Each row below holds a small network's activations on one input, seen along a few directions.
In each table, some parts of the input vary, and every possible input appears once, in random order.
Descriptions start from the smaller parts, as in this example, which fits no table here: one of 5 places around a ring, together with either a single point or one of 11 places around a ring or (one of 2 separate values, together with one of 6 places along a line).
Shared parts are said once, and a part with two or three values counts as separate values.

Other details of the inputs shift rows strongly along two fixed directions, in all tables alike. That doesn't count.

Table:
x1: [51 -43 -33 26 0 -19 22 16 -9 25 -1 16 18 -5 -54 -12 7]
x2: [-23 39 24 -33 -25 -8 10 34 -11 -33 -5 -15 -17 -21 45 14 -19]
x3: [-18 41 8 -30 -33 -6 6 3 10 -37 -5 -33 -30 -29 42 1 -28]
x4: [-11 15 -10 -29 -39 -24 3 57 -21 -35 -30 -40 -22 -35 7 15 11]
x5: [-70 42 25 -36 5 7 -17 14 -14 -31 -13 -20 -26 5 49 7 22]
x6: [-70 34 42 -40 -13 12 -27 7 -18 -29 -16 -27 -10 16 42 25 20]
x7: [42 -40 -28 29 12 -20 21 7 -6 25 5 20 21 -9 -43 -14 10]
x8: [-3 20 -25 -22 -64 -29 8 31 -18 -29 -39 -52 -27 -38 4 16 2]
x9: [-76 54 25 -28 15 47 -36 -1 9 -50 0 -28 -30 15 62 -8 7]
x10: [-91 49 40 -23 35 15 -24 -3 -6 -42 3 -21 -24 -1 67 -8 20]
x11: [-31 -9 23 14 74 32 -16 -43 14 25 29 44 16 48 10 -22 23]
x12: [110 -58 -73 34 -45 -35 25 44 -3 23 -16 2 15 -34 -87 3 -13]
x13: [-66 45 16 -25 -7 12 -19 -13 1 -36 -13 -36 -27 -3 54 1 12]
x14: [12 -10 14 14 43 37 -2 -54 44 19 37 34 0 29 4 -31 -31]
x15: [5 -20 50 18 68 23 -21 -5 44 29 55 42 23 18 0 11 -28]
x16: [-23 0 10 34 74 44 -20 -52 24 10 36 32 11 34 13 -37 4]
x17: [-76 45 36 -38 4 41 -43 -12 15 -41 -8 -34 -32 26 57 7 10]
x18: [22 -39 1 10 21 7 -1 -17 11 30 3 19 16 31 -38 -7 15]
x19: [50 -34 -26 25 -17 -2 7 -9 -7 31 -5 14 28 10 -49 4 0]
x20: [-27 32 -3 -29 -25 5 -22 32 -3 -34 -21 -30 -30 -11 28 19 5]
x21: [42 -8 -42 -29 -84 -69 20 92 -35 -20 -52 -44 -22 -65 -31 43 8]
x22: [47 -48 -26 21 -5 -33 23 -4 -5 34 -7 13 20 -7 -52 -3 13]
x23: [-13 -23 27 12 40 31 -14 -40 2 32 16 34 32 56 -15 -6 19]
x24: [-66 46 19 -20 0 6 -20 -15 0 -36 -12 -36 -29 -10 54 1 10]
x25: [-10 -9 7 28 33 28 -9 -54 3 26 19 29 28 37 -2 -15 9]
x26: [60 18 -41 -12 -110 -54 41 74 -30 -26 -31 -39 -12 -79 -9 25 -41]
x27: [18 -21 -9 37 19 1 2 -39 -5 31 10 24 29 12 -23 -8 3]
x28: [44 -12 -6 20 10 17 16 -28 20 24 25 31 17 16 -9 -15 -33]
x29: [-60 40 22 -32 -7 28 -29 -7 8 -36 -14 -35 -29 13 45 5 10]
x30: [-17 16 -7 -22 -58 -50 16 33 -44 -20 -38 -38 -3 -43 9 29 17]
x31: [-56 39 42 -45 -1 4 -4 -1 12 -36 2 -23 -36 -11 59 1 -15]
x32: [32 -8 -39 -15 -80 -91 34 62 -39 -17 -54 -54 -19 -82 -26 31 9]
x33: [7 -11 31 8 45 29 7 -39 20 27 36 43 21 41 7 -18 -17]
x34: [50 -30 -44 38 5 -8 15 -2 3 19 7 15 16 -12 -39 -19 -2]
x35: [103 -51 -77 36 -44 -47 36 33 -14 35 -20 10 14 -35 -81 4 -6]
x36: [17 3 13 19 35 42 0 -32 26 15 37 43 15 33 11 -21 -31]
x37: [-6 -21 16 9 57 33 -17 -23 15 27 20 40 14 49 -12 -14 18]
x38: [35 -39 -12 31 2 -34 19 -13 -22 38 -3 21 34 -6 -44 3 12]
x39: [-12 7 0 -38 -50 -30 -3 44 -15 -27 -37 -46 -24 -24 1 29 14]
x40: [-13 1 46 10 50 50 -4 -37 17 21 47 50 25 52 18 -25 -18]
x41: [-11 10 -11 -30 -56 -42 13 39 -27 -25 -41 -47 -23 -35 0 21 14]
x42: [27 -21 -25 32 23 21 1 -17 11 16 15 21 13 18 -28 -26 -2]
x43: [-82 41 43 -39 21 35 -37 12 3 -45 0 -24 -26 21 57 2 18]
x44: [-24 1 8 23 66 45 -21 -52 23 19 30 39 11 45 14 -26 11]
x45: [34 -21 8 15 26 0 23 -20 14 28 27 34 15 11 -16 -12 -18]
x46: [12 -31 3 20 13 1 7 -26 -14 35 4 28 33 31 -33 -4 15]
x47: [-1 18 -15 -24 -72 -24 -3 39 -27 -27 -38 -46 -12 -31 2 35 1]
x48: [-15 28 -15 -17 -64 -23 6 23 -34 -26 -36 -42 -11 -30 12 23 4]
x49: [4 -16 30 5 48 23 6 -48 30 24 37 36 13 35 0 -26 -16]
x50: [75 -33 -10 33 3 -17 4 30 33 28 30 21 19 -33 -39 23 -47]
x51: [64 -35 -43 24 -8 -7 8 12 4 27 -5 18 10 -2 -51 -1 -1]
x52: [-65 68 39 -31 9 32 -13 -20 16 -43 15 -18 -32 3 80 -4 -21]
x53: [48 -40 -29 29 13 -39 21 9 -11 34 -2 24 17 -18 -47 -1 11]
x54: [24 -18 -21 35 35 2 0 -23 9 26 14 29 12 5 -20 -15 3]
Description of these inputs: one of 2 separate values, together with either a single point or one of 6 places along a line or (one of 4 places along a line, together with one of 5 places along a line).
The inputs of x8 and x41 match in every part but the choice among 2 separate values. If x42 is changed in the same way as x8 into x41, which row does it become?
> x1
Change only the choice among 2 separate values in x29. List by row number the other rows that result.
> x18
Change only the choice among 2 separate values in x6. List by row number the other rows that result.
> x47
Start at x31 and move only the place on the line of 6, one step at a time. The first step leads to x49. Which rows follow, in order?
> x45, x33, x2, x40

Table:
x55: [74 -22 -48 8 -52 -52 23 89 -17 -4 -20 -15 -4 -65 -48 24 -17]
x56: [-56 58 66 -44 -21 -4 -5 28 -2 -39 13 -24 -11 -26 76 35 -34]
x57: [36 -59 -15 35 25 19 -9 -16 -13 50 2 43 44 54 -69 -7 31]
x58: [-94 36 48 5 75 50 -30 -53 -8 -7 24 24 8 51 57 -27 30]
x59: [-75 44 0 -39 -37 26 -30 -6 -14 -54 -41 -63 -36 13 39 -1 33]
x60: [23 -47 -21 42 40 41 -25 -64 14 51 7 38 31 69 -53 -18 28]
x61: [-80 1 62 -15 49 38 -45 -26 -7 8 8 11 22 64 21 14 46]
x62: [44 -35 -18 49 65 42 -20 -40 49 39 39 48 15 34 -34 -25 -15]
x63: [26 -30 -10 42 75 64 -19 -55 58 24 46 42 8 50 -23 -51 -14]
x64: [-29 70 14 -31 -46 7 -5 6 10 -47 -4 -38 -36 -35 69 16 -45]
x65: [24 -48 -18 31 43 44 -13 -48 7 48 9 47 34 77 -50 -25 34]
x66: [63 5 -27 1 -48 -14 36 22 5 -1 4 3 -1 -31 -5 2 -48]
x67: [-65 58 -10 -16 -26 -14 -10 -8 -24 -43 -32 -48 -32 -33 54 5 19]
x68: [58 -19 -82 22 -71 -61 44 18 -32 -7 -43 -39 -8 -65 -46 -12 6]
x69: [-42 71 19 -36 -39 27 -2 -7 18 -61 2 -45 -41 -21 75 -9 -45]
x70: [-68 44 50 -40 6 -4 -28 52 2 -44 2 -32 -23 -27 59 34 1]
x71: [48 -43 43 15 54 13 22 -44 41 55 55 67 30 37 -22 -16 -41]
x72: [27 -7 -51 16 -28 -36 30 8 -29 4 -24 -6 2 -29 -21 -9 17]
x73: [51 -52 -27 -23 -68 -78 29 55 -38 17 -54 -28 2 -33 -69 37 29]
x74: [-111 55 55 -32 14 -11 -19 3 -31 -38 -9 -31 -10 -12 75 19 33]
x75: [55 -64 11 18 58 -7 9 -2 37 49 33 50 16 17 -52 -9 -9]
x76: [-39 39 59 -6 40 57 -16 -28 21 -8 46 31 6 37 57 -11 -37]
x77: [49 -37 -32 -4 -50 -99 53 41 -40 15 -39 -19 0 -65 -48 19 16]
x78: [81 -18 -67 4 -57 -46 29 75 -5 -7 -24 -19 -16 -62 -42 14 -17]
Describe the family of inputs behind these rows.
> one of 4 places along a line, together with one of 6 places along a line
The inputs of x77 and x67 match in every part but the place on the line of 6. If x73 is changed in the same way as x77 into x67, which row does it become?
> x60
Change only the place on the line of 6 in x71. List by row number the other rows that result.
> x56, x64, x66, x69, x76
Change only the place on the line of 4 in x59. List by row number the other rows that result.
> x63, x68, x69

Table:
x79: [-48 30 18 -34 -36 -49 23 -1 -28 -37 -31 -50 -30 -44 35 -2 6]
x80: [16 23 48 14 40 49 18 -78 43 13 69 56 22 31 52 -32 -76]
x81: [-46 43 -1 -17 -20 -53 21 7 -15 -34 -19 -44 -26 -62 52 9 7]
x82: [-50 40 5 -34 -43 -36 31 14 -47 -32 -29 -35 -14 -32 43 4 21]
x83: [-18 -7 -7 8 40 70 -39 -73 21 20 -2 23 0 87 -8 -22 27]
x84: [-30 40 -42 -18 -30 -4 -19 23 13 -55 -32 -63 -51 -44 34 0 15]
x85: [-33 12 13 53 89 21 -2 -56 0 20 45 52 18 18 28 -41 4]
x86: [21 22 3 18 23 96 -16 -57 73 5 59 37 -8 49 24 -42 -76]
x87: [112 -93 -39 18 -23 -60 42 68 -15 55 -8 34 40 -18 -104 19 8]
x88: [-31 39 -35 -34 -49 9 -8 30 -19 -54 -44 -57 -36 -8 26 -4 27]
x89: [-39 37 15 -23 5 -31 -18 87 -18 -43 -5 -22 -26 -60 35 34 3]
x90: [-43 -4 38 27 36 37 -9 -79 -22 36 23 35 55 62 6 -14 22]
x91: [-48 19 42 -41 -52 -17 -24 66 -39 -27 -30 -39 7 -9 17 59 20]
x92: [-41 6 44 -57 -20 -35 -8 60 -6 -36 -23 -46 -36 -34 17 31 7]
x93: [-30 56 -50 3 -22 6 -25 44 -12 -59 -29 -46 -47 -50 38 -9 8]
x94: [115 -90 -44 32 2 -75 33 59 14 55 8 23 27 -51 -97 26 -5]
x95: [123 -81 -92 42 -41 -36 31 8 7 31 -27 -6 2 -22 -118 -24 0]
x96: [21 7 80 -5 59 64 -9 -16 67 19 77 56 16 44 31 1 -76]
x97: [-29 -26 63 -13 64 34 -36 -28 17 42 21 49 18 80 -5 15 23]
x98: [115 -71 -95 56 -69 -15 16 11 -28 40 -35 -2 45 3 -114 7 11]
x99: [-36 -4 35 7 46 24 -2 -89 -6 42 12 46 24 63 9 -16 22]
Describe the family of inputs behind these rows.
> one of 3 separate values, together with either a single point or one of 6 places along a line
